Each row below holds a small network's activations on one input, seen along a few directions.
Each table varies a few parts of the input and shows all the possible inputs, shuffled.
Descriptions start from the smaller parts, as in this example, which fits no table here: one of 6 places along a line, together with either a single point or (one of 2 separate values, together with one of 5 places around a ring) or one of 11 places around a ring.
Shared parts are said once, and a part with two or three values counts as separate values.
(in the rows, 128 means zero)

Other details of the inputs vary at random and push rows far along two fixed directions, the same in every table; ignore that.

Rows:
row 1: [152 138 146 108 108 128  86 178 109 119 146 110]
row 2: [161 125 149  90  79 127 132 117  97 130 130 107]
row 3: [158 133 141 112 139 147  66 218 149 146 185  64]
row 4: [152 157 171 104  90 140 118 105  97 114 152 143]
row 5: [ 93 115  91 141 212 158 112 190 165  97 103 102]
row 6: [173 124 154 112 138  99  78 167 119 134 154 104]
row 7: [169 123 163 108 138 105  85 171 110 115 142  96]
row 8: [158 130 141 118 120 121  90 153 127 159 177  98]
row 9: [158 133 149  95  63 129 131 125 102 133 141 115]
row 10: [ 87 120  92 146  98 136 179  99 156 137  92 151]
row 11: [171 110 153  99 121 111 102 153 136 142 154  91]
row 12: [ 81 142  95 163  79 111 193  56 114 136  78 205]
row 13: [ 94 101  86 144 194 159 104 194 166 106  97  94]
row 14: [ 90 109  91 150 111 122 170  86 158 143  96 153]
row 15: [ 90 122  88 143  97 147 204  48  98 152  96 163]
row 16: [ 83 133 108 160 162 159 135 129 178 111 112 147]
row 17: [ 95 110 109 159 190 144 137 111 173 118 115 141]
row 18: [ 90 108 106 140 210 182 107 172 181  94 114 100]
row 19: [149 161 154 104  93 116 124 125  82 116 142 148]
row 20: [158 167 159 118  71  76 138  67  72 136 139 179]
row 21: [ 82 138  91 161 165 135 141 149 163 112 103 151]
row 22: [103 119 108 151 191 128 140 143 146 104  98 126]
row 23: [ 92 112 100 149 109 126 211  43 105 152  97 169]
row 24: [164 141 185 106 115 115 123  94  96 112 145 134]
row 25: [167 109 160  94 120 117 110 158 126 124 142  84]
row 26: [155 144 141 108  75 140 130 120  87 152 161 117]
row 27: [ 88 132 111 164 139 132 154  68 151 123 107 174]
row 28: [167 128 149 114 104 110 129 104  99 169 163 121]
row 29: [106 112  96 157 222 133 107 180 177 115 118 108]
row 30: [158 145 152 121  87  87 103 116  98 138 142 143]
Description of these inputs: one of 5 places along a line, together with one of 6 places around a ring.
Q: Changing only the place on the line of 5 turns row 17 into row 6. The same change can be made to row 27. Which row results?
A: row 30
Q: Which other rows does row 10 become when the place on the ring of 6 takes its other values? List them by row number.
A: row 2, row 9, row 11, row 14, row 25
Q: Which other rows does row 25 become when the place on the line of 5 takes its other values? List them by row number.
A: row 7, row 22, row 23, row 24
Q: A walk changes only the place on the line of 5. It starts at row 3 and steps to row 10. List the rest of the walk in order.
A: row 12, row 21, row 16
